These are the activations of a small neural network, seen along a few directions. Each row is one input.
In each table, some parts of the input vary, and every possible input appears once, in random order.
Descriptions start from the smaller parts, as in this example, which fits no table here: one of 4 places along a line, together with either a single point or (one of 2 separate values, together with one of 5 places around a ring) or one of 11 places around a ring.
Shared parts are said once, and a part with two or three values counts as separate values.

Other details of the inputs shift rows strongly along two fixed directions, in all tables alike. That doesn't count.

A family of inputs:
x1: [ 43  37   5 -17  46  -1 -37  16  27  24   1  -7   5  -6  10]
x2: [-19 -18   3  39 -61 -19  31 -12  16 -34   3 -42 -33 -34  44]
x3: [ 23  58 -31  29   1 -29 -26  18  51  -8  12 -42 -17 -16  44]
x4: [-30 -38  14 -23   5  27  38   2 -86   8   7  58  15  41 -48]
x5: [-18 -46  12   1 -21  18   1 -33 -22 -15  -7   9  -3   4 -33]
x6: [  3  46 -24 -34  60   1 -17  31 -20  56   8  31  49  46 -18]
x7: [ 38  42 -17   9   8 -18 -42   2  69  -2   1 -47 -11 -31  32]
x8: [ 41  40  -5 -15  40   2 -46  13  33  28  -2  -4   2   3   9]
x9: [ 32  41 -11 -15  35  -5 -39  17  36  13   3  -2  15   2   0]
x10: [ 25  57 -24  -4  33  -8 -29  26  15  31  13  -3  -1  17  24]
x11: [  9  16  -6  15  -7 -13 -30 -20  49  -2  -9 -44  -6 -32  28]
x12: [ 29  50 -14  22   0 -31  -7  22  54   4   9 -49 -17 -22  58]
x13: [-47 -39   4 -28  -5  26  35  -2 -81  17  -3  61  25  44 -42]
x14: [-27 -56  30 -20 -22  19  31 -13 -33  -7  -9  26  12   3 -33]
x15: [ 46  36   5  15  10 -20 -35  15  67  -7   5 -39 -22 -27  40]
x16: [-25 -54  22 -36  11  28  33  -7 -50   3 -10  53  32  21 -60]
x17: [ 16  50 -17 -30  61   7 -24  41 -24  46  13  48  27  52 -15]
x18: [  1 -46  24  28 -53  -2  12 -27  20 -43  -4 -34 -42 -35  12]
x19: [ 44  36   4  11  17 -19 -32   0  61   4 -10 -48 -18 -37  44]
x20: [11 25 -4 -5 22 -8  4 17 -7 19  3  0  6  7 15]
x21: [-15 -30   7  39 -59  -8  33 -14  -2 -40   9 -28 -41 -19  21]
x22: [-48 -98  24   6 -69  20  49 -53 -43 -48 -21  12 -11  -9 -46]
x23: [-38 -30  -9  40 -59 -11  18 -33  -4 -29  -4 -33 -24 -21  22]
x24: [  3  22   1 -31  41   9   9  44 -38  30  19  53  31  49 -28]
x25: [ -5 -42  17  30 -38   0  10 -25  18 -50  -6 -18 -33 -32   3]
x26: [  0 -49  25  48 -74 -15  20 -40  43 -57 -15 -62 -56 -58  36]
x27: [  8 -29  15  39 -44  -1 -11 -34  26 -43 -13 -29 -49 -30  19]
x28: [ -4 -48  14  47 -64  -7  12 -40  36 -62  -8 -50 -53 -57  23]
x29: [-72 -90  10 -10 -53  28  74 -29 -97 -26  -8  53  15  34 -68]
x30: [-41 -33   0   6 -28   4  44  -6 -33 -15   2  15   6  -3  -8]
x31: [-53 -35  -6 -30 -10  20  42   1 -72   9   0  52  39  37 -50]
x32: [ 22  54 -16  23   5 -30 -18  14  45   7   5 -50 -17 -32  67]
x33: [  7  51 -29 -39  54   5 -13  41 -18  45  18  33  44  44 -24]
x34: [ -9  22 -15 -24  43  10 -12  25 -42  34  13  49  36  53 -35]
x35: [-32 -38   5  13 -23  10  40  -3 -43 -28   8  30  -6  12 -25]
x36: [-18 -30  -2  45 -62 -11  23 -32   3 -37  -9 -34 -47 -22  32]
x37: [-28 -42   9 -12 -28  12  17 -25 -16 -14 -13   9  12  -8 -28]
x38: [ 33  39 -12  15  13 -20 -43  -9  67   7  -8 -52  -7 -29  36]
x39: [ 30  39  -8  -7  40  -3 -49   9  33  18   2  -5  12   6   2]
x40: [-10  22 -19 -30  42  12  -9  21 -42  42  14  42  38  51 -35]
x41: [-23 -53  31 -11 -18  19  23 -26 -36 -10 -16  19   2  -7 -26]
x42: [  4  27 -17  -1  20  -4   4  23   2   9  16   5   7   6   5]
x43: [ 17  50 -22  -5  37 -16  -3  32  24  24   9  -6  18   1  22]
x44: [ 30  55 -10   1  40 -13 -22  33   9  20  14   1   0  10  24]
x45: [ 26  30   1 -48  64  15 -28  22  -4  52  -8  36  38  32 -25]
x46: [-24 -50  17  14 -41   3  24 -30   6 -35 -13 -14 -13 -36  -1]
x47: [ 18   5  20 -40  55  21 -16  19 -30  27  -1  50  28  31 -38]
x48: [ 27  41  -4 -19  36  -1 -39  11  34  34  -8  -6  14  -4  16]
Description of these inputs: one of 2 separate values, together with one of 4 places along a line, together with one of 6 places around a ring.
Changing only the choice among 2 separate values turns x42 into x28. The same change can be made to x33. Which row results? -> x7
Changing only the choice among 2 separate values turns x15 into x24. The same change can be made to x26. Which row results? -> x12
Start at x35 and move only the place on the ring of 6, one step at a time. The first step leads to x24. Which rows follow, in order? -> x44, x17, x34, x3
Start at x25 and move only the place on the ring of 6, one step at a time. The first step leads to x9. Which rows follow, in order? -> x39, x27, x47, x15
Change only the choice among 2 separate values in x13. List by row number the other rows that result. -> x48

A family of inputs:
x49: [-14 -68  23 -10 -34  37  16 -24 -69 -18   2  52 -17  55 -69]
x50: [  2 -47  40 -42  23  27  14  -1 -10  -6 -11  41  31  -5 -58]
x51: [-17  -7   2  61 -75 -29   4 -22  48 -42   2 -68 -55 -59  78]
x52: [ 31  84 -44   0  61 -10 -65  35  36  23  18   6  14  16  13]
x53: [  1  -9  -5  81 -55 -30   0 -43  37 -51 -14 -75 -66 -56  66]
x54: [ -2  -6 -10  43 -73 -33  32 -10  67 -46  -3 -79 -38 -60  58]
x55: [ 16 -43  33  66 -88 -13  10 -40  28 -59  -7 -65 -98 -44  58]
x56: [ -4  13 -11 -16  22  -1   3  -2 -24  31  -7  -1  23  12  -6]
x57: [ 20 -22  31 -26   6  19  21  28 -35   1  14  43  -6  40 -37]
x58: [ 42  29  14 -20  31   7 -32  19  -8  35   1  16  -8  35   1]
x59: [-19 -70  48 -37   8  36  13 -30 -35   3 -26  44  24  -6 -52]
x60: [ 15  74 -21 -13  39 -17 -46  36  34  44  10  -8  24   9  40]
x61: [ 50  78 -22  -7  76 -24 -16  56  37  26  21  -5  19   5  23]
x62: [ 51  48  10 -38  71   1 -67   7  61  42 -19 -10  31 -19  10]
x63: [ 30  86 -26   0  64 -14 -52  35  27  33  10   4  11   4  39]
x64: [-36 -11 -12 -17  -8  14  -4   4 -33   6  12  38  28  38 -42]
x65: [ -1  39 -20 -36  22  -6  -8  18   7  50  -8   3  40  16   7]
x66: [-33 -44  13  -2   5  17  40 -11 -71   1  -7  42   7  21 -31]
x67: [ 19  46 -15 -15  42 -10  -5  17   8  41   3 -18  21  -2  23]
x68: [-46 -64   0   7 -19  24  35 -34 -76 -25  -2  46   5  39 -70]
x69: [-52 -60  21   3 -19  28  44 -15 -85 -20   1  62  -5  17 -33]
x70: [ 19  70 -27 -33  40 -17 -18  37  39  60   0 -18  35   2  38]
x71: [  8   4  -2  72 -48 -30  11  -4  55 -71  12 -56 -65 -62  64]
x72: [ 51  45  -8 -33  62   2 -79   4  72  28 -10 -11  31 -13 -12]
x73: [ -5  -9  -1 -18  13   1  39  15 -26   2   9  12  23  10 -26]
x74: [-34 -42 -14 -13 -14  17  24 -27 -56  -3  -2  23  20  29 -60]
x75: [-53 -62  21 -15 -34  21  60   9 -65 -22  14  56  20  25 -49]
x76: [ -37  -52  -17   59 -118  -17   24  -60   39  -65  -14  -75  -52  -46
   27]
Changing only one part turns x62 into x50. The same change can be made to x56. Which row results? -> x73
Describe the family of inputs behind these rows. -> one of 4 places along a line, together with either one of 2 separate values or one of 5 places around a ring
Start at x65 and move only the place on the ring of 5, one step at a time. The first step leads to x56. Which rows follow, in order? -> x53, x63, x60
Change only the place on the ring of 5 in x66. List by row number the other rows that result. -> x51, x67, x69, x70

A family of inputs:
x77: [ -3  20 -22  47  -5 -14  11  16 -10 -24   7  -9 -31  -5  48]
x78: [ 11 -61  33  12 -42  15  18 -13 -16 -47  -5  20 -44   7 -42]
x79: [-43 -87   3  27 -85  27 -28 -99 -17 -45 -40  -9 -28  -9 -37]
x80: [-15  71 -69  38 -18 -33 -68 -25  61  17  -8 -61  -9  -5  50]
x81: [ -5 -69  51  44 -42   8   7 -55 -33 -57  -2   2 -67 -28   0]
x82: [ 55 120 -37  30  57 -47 -51  46  42  37  35 -35 -19 -12  88]
x83: [  6 -80  46  15 -47  20  12 -30 -25 -47   9   6 -41  15 -27]
x84: [ 18 -30  21  13 -10  18   8 -16  -3 -48  -6  23 -39  -7 -20]
x85: [-39 -82  35  -7 -67  15  17 -38  13 -59 -16  -3 -10 -56 -23]
x86: [ 39  62 -31  38  -6 -42 -23  37  52   1  36 -58 -41   4  71]
x87: [ 13 -14  25 -50  88  45  -7  31 -68  30  -7 101  33  59 -64]
x88: [-42  -6  10 -16 -21  -4  44  13 -26  18 -10  13  30   7  11]
x89: [  6  49 -50  -5   7 -34   5   1  34  21  -8 -67  27 -30  41]
x90: [  2  24  -4  40 -26  -8   6  12 -19  -9  24 -31 -37   5  38]
x91: [ 66 116 -49  22  32 -41 -31  68  77  22  33 -40 -12  10  64]
x92: [ -4 -25  51 -89  56  41   9  22 -48  55 -20  86  77  46 -64]
x93: [  21   11    1 -106  103   27  -16   16  -30   77  -24   52   96   40
  -77]
x94: [-28  11 -15 -22   2  -6  36   7 -14  48 -10  -1  26  -3  18]
x95: [ -5  72 -50  10  42 -47 -16  30  75  21  11 -52  44 -20  24]
x96: [-12 -46  15  -2  -1  10   4 -32  22 -17 -11  -6  37 -29 -48]
x97: [-61 -25 -12 -15 -38   5  36   8 -20 -12  14  17  31 -11  -7]
x98: [ -5  13 -23  60 -47 -17  35  -4  14 -54  17 -24 -55 -18  39]
x99: [  3 -53  51  16 -25  29   0 -22 -38 -26   1   5 -49   2 -30]
x100: [  20   12   21 -101   94   34   -8   26  -23   99  -21   69   79   38
  -53]
Describe the family of inputs behind these rows. -> one of 2 separate values, together with either a single point or one of 5 places around a ring or one of 6 places around a ring
Changing only the choice among 2 separate values turns x92 into x88. The same change can be made to x78. Which row results? -> x91
Change only the choice among 2 separate values in x94. List by row number the other rows that result. -> x100
Start at x87 and move only the place on the ring of 6, one step at a time. The first step leads to x84. Which rows follow, in order? -> x78, x83, x99, x81
